Each row below holds a small network's activations on one input, seen along a few directions.
Each table varies a few parts of the input and shows all the possible inputs, shuffled.
Descriptions start from the smaller parts, as in this example, which fits no table here: one of 5 places around a ring, together with either a single point or one of 11 places around a ring or (one of 2 separate values, together with one of 6 places along a line).
Shared parts are said once, and a part with two or three values counts as separate values.

Other details of the inputs shift rows strongly along two fixed directions, in all tables alike. That doesn't count.

A family of inputs:
row 1: [ 56 -18  -3 -53  13  24 -22 -45   2  -2  34  17  10]
row 2: [ -3  32   6  50  -7 -49   2  42  -3  51 -46 -17 -13]
row 3: [ 68  29   6  -6  -1 -34 -36 -40  41  54  19 -13   1]
row 4: [-27   6  -2 -13 -15  -7  29  -1  -8   5  -1  16  -1]
row 5: [-32  -5 -41  38 -36  19  13  36 -20  -4 -44  49   6]
row 6: [-35 -43 -28   6 -26  -1  30  36 -19 -17 -27  69  14]
row 7: [ 56 -25   3 -37  13 -16 -22 -38  31   7  39  19  12]
row 8: [ 55  38  14   3   0 -38 -26 -48  57  44  29 -18  -1]
row 9: [ 15  39  37 -16  -9 -81   3   4  -2  74 -27 -36 -15]
row 10: [ 16   5 -24   6  -1  53 -18 -43  19 -23  34   8  17]
row 11: [ 11 -26 -11 -25   6  24  -2 -35  21 -33  54  31  23]
row 12: [-39   9  10  10  -7  -8  20   8  -1  -9  -3 -21 -16]
row 13: [-35  12   6  -2  -7   0  15   8 -26   0 -17  -9  -4]
row 14: [-62 -29 -20  24 -20   1  41  28  12 -37 -12  25 -30]
row 15: [  -6   39   39   -1   -6 -100   25   -9   50   63   -2  -41  -41]
row 16: [ 13 -21   5 -16  25  41 -28  -5   3 -33  20   8  44]
row 17: [ 10 -14  12  -5   2   2 -16  33 -34  10 -28   6  21]
row 18: [ 18 -32 -10 -20  10  27  -5 -32  30 -41  43  19  -9]
row 19: [ 24 -34   4 -11  30  35 -38  -3  16 -36  17   9  29]
row 20: [-33   1  -1  -1 -16 -15  33   0  16  -5  12   3 -12]
row 21: [ -4 -28 -12  -3 -14 -23  16  11  16   0  -4  27 -11]
row 22: [-11 -27  -6   7 -12 -33  20   5  35 -10  15  34   0]
row 23: [ 67  -1  30 -30  27 -40 -45  -9  25  46   7 -15  31]
row 24: [-14  41 -10  43 -21 -62  33  19   6  39 -35 -25 -43]
row 25: [ 21 -33   4 -12  25  48 -36  -4 -15 -28   4 -18  -5]
row 26: [ 71  47  23  -5  20 -11 -41 -20 -13  55   1 -33   9]
row 27: [-20  44 -23  24 -13   6  29  -5 -23   1 -10 -11 -14]
row 28: [-60 -14  -6  21 -13  26  22  46 -47 -25 -38   6  11]
row 29: [  8 -20 -11 -27   4  33   3 -35  18 -35  51  17   7]
row 30: [ 53   9  24 -40  13 -39 -15 -42  33  37  30 -21 -19]
row 31: [-24 -14  -7   0  -6 -12  11  15   3  -4 -12  -5 -36]
row 32: [  1 -12  10  -9  20  49 -15 -11 -10 -37  21 -26   6]
row 33: [ 15  12 -25  18  15  52  -4 -38   9 -44  29 -24 -36]
row 34: [  8  24 -25  12  10  59   1 -40  -3 -41  35 -24 -20]
row 35: [-66  16  -2  11 -27 -33  46  31 -19  13 -29   5 -15]
row 36: [ 30  14 -31  -2  11  60 -15 -30 -30 -27  12 -11 -17]
row 37: [-56 -19  -2  30  -8  17  16  55 -22 -37 -26  11  16]
row 38: [ 15 -12   8 -22  22  51 -28  -4 -35 -23  10   0  38]
row 39: [-11  12  28  10 -15 -52  12  43 -25  51 -51 -16  -3]
row 40: [-55 -21 -25   5 -29   9  46  26 -18 -24 -17  50  11]
row 41: [ 68   5  31 -41  21 -29 -41  -9   0  53   0  -8  44]
row 42: [ 20  70  17  10 -26 -81  13 -17  25  93 -14  -5  22]
row 43: [ 14  14 -11  19  23  64 -24 -16 -11 -28  20 -21  10]
row 44: [-31  -6  19  29  -4 -23  12  33   5  -3 -27 -19 -18]
row 45: [ 12   4   7 -26  -6 -36  15 -23   9  27  20  30  33]
row 46: [ 13  37  19  39  11 -30  -7   5  19  35 -12 -33 -12]
row 47: [-57 -22 -25   4 -22  18  26  40 -34 -24 -34  20 -25]
row 48: [-30  -3  11  15  -1 -13  10  11  10 -14  -8 -18 -32]
row 49: [-20 -13   2   7  -2  -8  -1  19  -8  -4 -20 -12 -29]
row 50: [ -9  -6  10  -6   3  -3  -3  25 -20   8 -24  21  51]
row 51: [ 19  18 -11   8  22  69 -27 -18 -35 -16   8 -10  23]
row 52: [-10 -12  16  17  10  -8  -9  30   6 -12 -15  -4   2]
row 53: [ 31 -36   3 -14  29  44 -45   4 -14 -28   7  -2  14]
row 54: [ 19 -22 -11 -38   9  47 -16 -24 -17 -26  20  18  -6]
row 55: [-76  -9 -19  18 -22   9  42  31  -5 -34  -9   3 -24]
Each input here is: one of 5 places around a ring, together with either one of 3 separate values or one of 8 places along a line.
The inputs of row 30 and row 20 match in every part but the place on the ring of 5. If row 21 is changed in the same way as row 30 into row 20, which row does it become? -> row 29
The inputs of row 5 and row 42 match in every part but the place on the ring of 5. If row 26 is changed in the same way as row 5 into row 42, which row does it become? -> row 51
Change only the place on the ring of 5 in row 22. List by row number the other rows that result. -> row 6, row 7, row 11, row 45
Which other rows agree with row 14 in the place on the ring of 5? List them by row number. -> row 8, row 15, row 18, row 19, row 22, row 33, row 44, row 46, row 48, row 52
Change only the place on the ring of 5 in row 48. List by row number the other rows that result. -> row 9, row 12, row 13, row 49

A family of inputs:
row 56: [-12 -10 -41   6  -1  22  16  14 -21 -23 -20  28  -3]
row 57: [  2  16  27   5  -2 -57  -2  -6  42  36 -13 -23 -23]
row 58: [-33   3  -3  25 -27  10  25   4   3 -10   4  17  -3]
row 59: [ 53  19   4 -17  22  -7 -10 -37   2   9  36 -24   2]
row 60: [-21  -6 -32  12  -9  22  19   8 -34 -24 -20  26  -5]
row 61: [ 38 -11  25 -28  35 -10 -30 -27  28  -5  25 -26   6]
row 62: [ 34   5   7 -36  30 -10  -6 -37  19  -4  37 -35 -11]
row 63: [ 28  22  -6  -3  -6 -20 -10 -29  42  30  24  -4   3]
row 64: [ 42  10  24   2  17 -30 -20 -11  13  20   8 -10  15]
row 65: [ 26  12  27  -5  13  -7 -27 -30  24  10  15 -19 -17]
row 66: [ 52  11  36 -24  25  -1 -29 -37  -2  12  16  -6  18]
row 67: [-52  -6 -12  10 -29 -14  26  10  28  -6  -9   9 -18]
row 68: [-56 -10  12  27 -26 -56  35  69 -15  25 -39  -1 -10]
row 69: [-55   7  11  40 -33 -56  57  48  -2  20 -24  18  13]
row 70: [ -3  -6 -15   7  33  95 -45  -1 -25 -53  -6 -13  29]
row 71: [ 26  -1  21 -47   3 -21 -19 -12   6  30  -1 -18  -1]
row 72: [-43   0 -14  -1 -11 -28  40  23  -9  -2 -34   8 -22]
row 73: [  2 -38  -7 -14   2  73 -14   0 -46 -40   4  22  12]
row 74: [-32  -3 -12  37 -38 -17  14  35 -11  20 -34   6 -16]
row 75: [  5 -28 -21  -1  25  77   4 -13 -32 -72  34   7   1]
row 76: [  6   1  27 -19  -2 -61   4  15  19  42  -5 -31  -3]
row 77: [-18  -7 -15   8 -22 -24  12  46 -16  27 -45  26   4]
row 78: [-13 -25 -32  -8  -9  59  -5 -14 -23 -39   7  42  23]
row 79: [ 46  28 -10  -4  12 -12  -9 -34  24  18  24 -21 -20]
row 80: [ 16  21   4   1  -3 -62  13   5  34  47   7   0  20]
row 81: [ 54  -4  32 -26  19   5 -25 -22  -6  15  38 -27  15]
row 82: [ 42  21  -4  -7  19 -32   2 -13  15  21  19 -18  -1]
row 83: [-38 -36 -20   6 -13  36  -1  19  -2 -29 -11   5 -26]
row 84: [  9  37  10   9 -27 -48   7 -20  31  48   7  -5   0]
row 85: [ 27  19  19 -16 -15 -48  -7   0  -9  61 -18  -6   9]
row 86: [ 38  13  11 -17   5 -17 -11 -31  19  20  36  -5  26]
row 87: [-49  15 -17  24 -38 -60  44  48   4  38 -51  41  11]
row 88: [ 43   0  25 -50  15  12 -35 -28  -9  17  20 -16   5]
row 89: [ 18  56   7  -6  21  -3 -12 -16  -4  26   0 -51   8]
row 90: [ 42  33  -1  -3   3  -7  -9 -44  11  16  25 -24 -20]
row 91: [-33  12  -4  20 -13 -20  44  20 -30   2 -27  14  -9]
row 92: [-37 -12  -1   5  -9  -2  21  17   2 -16   8  14   9]
row 93: [ 21  16  15 -24   2   8 -19 -51  30   8  46 -15  -5]
row 94: [-40 -17  -9   9 -17  25  25  11 -24 -23  -8  37  19]
row 95: [-15 -22 -26 -16  15  68   1 -11 -33 -60  10  17 -12]
row 96: [ 26   5  35  -8  25 -32 -17  -9  17  16  12 -21   5]
row 97: [  0 -36  -7 -17  25  80 -31  -9 -25 -67   7  25   7]
row 98: [-20 -19 -26  41  -6  20  -1  30   9 -27 -25  24 -10]
row 99: [ 40  30  18 -27  24  28 -49 -19 -10  27   9 -52  27]
row 100: [-32 -35 -25 -27  -2  52   3  -8  -6 -48   5  31  11]
row 101: [ 12 -45 -30  -2  13  56 -19  21 -16 -37  11  15  12]
row 102: [ 45  12  31   0  16   6 -27 -40  16   8  24 -19  -4]
row 103: [-26  12  -8  32 -15   5  34   9 -12 -15  -5   2 -26]
row 104: [-69  -4   0  19 -32 -68  53  51  20  16 -32   9   1]
row 105: [-25 -14 -18  42 -15  23  -2  19  -4 -28 -24  21 -10]
row 106: [-34 -14   2   3  -5 -21   9  29   1  -8 -40  15  -3]
row 107: [-10 -41 -18  -7   7  89 -29 -11 -20 -53  22   4 -18]
row 108: [-18 -15 -12  18 -10  17  -3  24 -24 -25 -34  36  11]
row 109: [  7 -42  -2   8  27  73 -17   0 -23 -70  22  16  17]
row 110: [-39  -1   2  39 -36 -60  35  70 -15  36 -48  10   1]
row 111: [-28 -23  -6  26 -18  36   6  19 -24 -16  -9  10 -15]
row 112: [ 17  44  13 -18  13   9 -26 -27  10  27  13 -38  36]
row 113: [ -1  32  10  -4  -6 -54  20 -18  31  31   2 -32 -40]
row 114: [ 62   8  10 -25  28  -5 -39 -28  14  16   8   5  18]
row 115: [ 13 -39 -38   1   7  83 -31  -3  -9 -43  16  12  -7]
row 116: [ 29  14  17  14  13 -64  -3  17  29  40 -12  -7  12]
row 117: [-43   2  -6  22  -7 -29  42  34 -12  -9 -16  -2 -19]
row 118: [-43   0   1  -3 -20 -11  24  12  -8   3 -14  25   9]
row 119: [ 17  32  13  -9   6 -19   2 -33  15  15  22 -29 -34]
The inputs of row 74 and row 105 match in every part but one. If row 73 is changed in the same way as row 74 into row 105, which row does it become? -> row 66
Describe the family of inputs behind these rows. -> one of 4 separate values, together with either a single point or (one of 3 separate values, together with one of 5 places along a line)
Change only the choice among 4 separate values in row 110. List by row number the other rows that result. -> row 59, row 64, row 86

A family of inputs:
row 120: [-65  -5  10  28 -17 -22  16  75 -43   5 -59 -12 -19]
row 121: [ 57  23  28 -59   3 -42 -23 -39  24  61  26   4  45]
row 122: [-33  15  14  35 -24 -50  34   4  49  16  11   1  -7]
row 123: [ 44  35  22 -49   5 -58   7 -72  33  35  50 -20 -22]
row 124: [ 48  52  31 -25   3 -17 -14 -38 -17  63   4 -41  14]
row 125: [-51 -16   1  46  -9   2   0  79 -18 -10 -71   6   5]
row 126: [  14  -87  -37    1   34  111  -32   23  -42 -103   11   39   11]
row 127: [-89  11  -9  33 -11 -15  71  41 -15 -24 -17   0 -30]
row 128: [ 25 -35 -47 -29  11  96 -37 -63  23 -64  57   8 -50]
row 129: [ 42  -8 -25  -8  30 116 -57 -40 -25 -43  19  12  40]
row 130: [-17 -27  30 -18 -12 -73   5  37  14  36 -26  11  24]
row 131: [ 52  51  15   0  12 -35  -7 -58  49  25  38 -58 -27]
row 132: [-26  -7 -34  44 -25 -13  36  52 -32   3 -45  50  18]
Describe the family of inputs behind these rows. -> either one of 5 separate values or (one of 2 separate values, together with one of 4 places along a line)
Change only the choice among 2 separate values in row 121. List by row number the other rows that result. -> row 130
Change only the place on the line of 4 in row 126. List by row number the other rows that result. -> row 120, row 125, row 130
